B =
[[-31  -3  17 -19 -12  27  15]
 [-26 -13  15 -15 -10  32  14]
 [ 35  -4 -23  23  17 -17 -22]
 [ 43   7 -31  29  23 -37 -31]
 [-27  -4  17 -15  -8  15  18]
 [  8   9  -4   2   3 -13  -6]
 [ 35  13 -27  25  21 -35 -27]
 [-66 -13  56 -56 -50  56  55]
 [ -5  -2  -1   0   0   8   0]
 [ 52  10 -41  40  33 -37 -42]]
Rows and columns are counted from 0.
row 0 col 0: -31
row 9 col 4: 33
row 7 col 1: -13
row 8 col 0: -5
row 1 col 3: -15
row 2 col 2: -23
row 4 col 6: 18
row 4 col 0: -27
row 5 col 5: -13
row 8 col 5: 8
row 3 col 1: 7
row 7 col 3: -56
row 5 col 2: -4
row 3 col 3: 29
row 5 col 4: 3
row 4 col 2: 17
row 6 col 0: 35
row 6 col 3: 25
row 1 col 5: 32
row 5 col 1: 9
row 6 col 2: -27
row 6 col 5: -35
row 3 col 6: -31
row 1 col 0: -26
row 9 col 0: 52
row 2 col 3: 23
row 4 col 1: -4
row 6 col 6: -27
row 3 col 5: -37
row 0 col 4: -12

x = [ 21 -16 -13 -29 -14 -17 -47]
x[0]: 21
x[6]: -47
x[2]: -13

X =
[[  0 -19  40  47   0 -29]
 [ -3  -3   8  10   1  -4]
 [  0   6 -13 -15   0   9]
 [ -1  -7  15  18   1 -10]
 [  0   0   1   2  -1  -1]
 [  5  23 -46 -56  -4  29]
 [  1   6 -13 -16   0   9]]
X[-7, 0] => 0
X[2] => [0, 6, -13, -15, 0, 9]
X[-1, -3] => -16
X[-3, -3] => 2
X[:, 0] => [0, -3, 0, -1, 0, 5, 1]
X[-2, 4] => -4
X[-7, -2] => 0
X[2, -5] => 6
X[-4, 0] => -1
X[-1, -5] => 6
X[-1, 5] => 9
X[1, 4] => 1
X[1, 3] => 10
X[4, 4] => -1
X[2, -3] => -15
X[:, 4] => [0, 1, 0, 1, -1, -4, 0]
X[0, 1] => -19
X[-7] => [0, -19, 40, 47, 0, -29]

m =
[[-21  10 -28 -23 -18]
 [ 20  43  13  17   2]
 [-11  16  -4  37  16]
 [-37 -21  13   5 -14]
 [ 28  19 -12 -13  -7]
 [ 59  11  -4  -4   8]]
m[-6, 0] = -21
m[-2, 0] = 28
m[0] = [-21, 10, -28, -23, -18]
m[-1] = [59, 11, -4, -4, 8]
m[-1, 1] = 11
m[0, 4] = -18
m[3, 1] = -21
m[4, 2] = -12
m[-6, -4] = 10
m[-4, 4] = 16
m[:, -5] = [-21, 20, -11, -37, 28, 59]

grid =
[[ 37   9 -24 -20 -10  -6]
 [-10 -23 -42 -26   2   2]
 [-30 -34  10  -8 -22   2]
 [  4  49   5  15  -2 -10]
 [ -6  38  12  27  21   0]
 [ 37   0 -33 -22  -2  -3]
 [ -6 -22 -44 -25   6   1]
 [ -2  49   9  22   7  -9]
 [  4 -20 -43 -25   6   1]
 [ -7  39  12  27  21  -5]
 [ 19 -14 -43 -26   5   2]]
Rows and columns are counted from 0.
(0, 0) => 37
(4, 4) => 21
(0, 2) => -24
(1, 5) => 2
(10, 5) => 2
(9, 0) => -7
(5, 2) => -33
(10, 2) => -43
(2, 5) => 2
(8, 5) => 1
(2, 4) => -22
(1, 3) => -26
(8, 0) => 4
(3, 3) => 15
(9, 5) => -5
(5, 1) => 0
(0, 4) => -10
(3, 4) => -2
(6, 3) => -25
(6, 5) => 1
(1, 4) => 2
(8, 3) => -25
(10, 3) => -26
(10, 1) => -14
(10, 0) => 19
(7, 3) => 22

a =
[[-46 -21  23  -7  16  18  23]
 [-10   6   7  -6  -4  -4   3]
 [-11  11   1  -8  13  20   4]
 [-13 -16   5   2   8  10   3]
 [ -4   1   1  -4   2   5   4]
 [ -8   9   1   2  13   5  12]
 [ -4   5  -1   3  16  17  -2]
 [ -4   5   4  -3   0   0   2]
 [-31 -23  12  -2  15  19  13]]
a[0,0] -> -46
a[-8,-1] -> 3
a[7,-1] -> 2
a[1,5] -> -4
a[4] -> [-4, 1, 1, -4, 2, 5, 4]
a[2,6] -> 4
a[-5,-2] -> 5
a[:, 3] -> [-7, -6, -8, 2, -4, 2, 3, -3, -2]
a[:, 5] -> [18, -4, 20, 10, 5, 5, 17, 0, 19]
a[-2,-3] -> 0
a[-3,6] -> -2
a[2,3] -> -8
a[3,-6] -> -16
a[:, -1] -> [23, 3, 4, 3, 4, 12, -2, 2, 13]
a[-6,-7] -> -13
a[-4] -> [-8, 9, 1, 2, 13, 5, 12]
a[-3] -> [-4, 5, -1, 3, 16, 17, -2]
a[-1,-4] -> -2
a[5,-7] -> -8
a[:, 4] -> [16, -4, 13, 8, 2, 13, 16, 0, 15]
a[7,-5] -> 4
a[-6] -> [-13, -16, 5, 2, 8, 10, 3]
a[-1,-6] -> -23
a[-5,-6] -> 1
a[2,-5] -> 1
a[:, -7] -> [-46, -10, -11, -13, -4, -8, -4, -4, -31]
a[:, -6] -> [-21, 6, 11, -16, 1, 9, 5, 5, -23]

arr =
[[206 203 194  85 150 148 186 151 189 172 135 205]
 [173 173 171 158 166 164 170 172 172 176 164 173]
 [156 157 160 196 175 174 159 175 157 166 179 156]
 [155 153 157 204 176 177 161 173 157 163 182 152]
 [153 157 160 196 175 175 162 169 165 172 179 156]
 [218 213 201  63 145 143 198 147 192 164 127 215]
 [131 137 144 244 185 189 146 178 146 149 198 135]
 [194 190 184 118 157 156 177 154 181 184 148 191]
 [188 184 181 129 159 156 178 162 181 164 152 186]]
Rows and columns are counted from 0.
row 0 col 0: 206
row 1 col 0: 173
row 5 col 5: 143
row 0 col 7: 151
row 4 col 7: 169
row 2 col 4: 175
row 6 col 3: 244
row 0 col 6: 186
row 1 col 8: 172
row 0 col 2: 194
row 4 col 8: 165
row 3 col 11: 152
row 4 col 10: 179
row 6 col 8: 146
row 2 col 10: 179
row 1 col 7: 172
row 6 col 2: 144
row 1 col 10: 164
row 5 col 6: 198
row 0 col 1: 203
row 7 col 9: 184
row 6 col 4: 185
row 7 col 7: 154
row 8 col 7: 162
row 1 col 6: 170
row 0 col 8: 189
row 1 col 4: 166
row 3 col 10: 182
row 4 col 2: 160
row 5 col 9: 164
row 2 col 9: 166
row 1 col 5: 164
row 8 col 1: 184
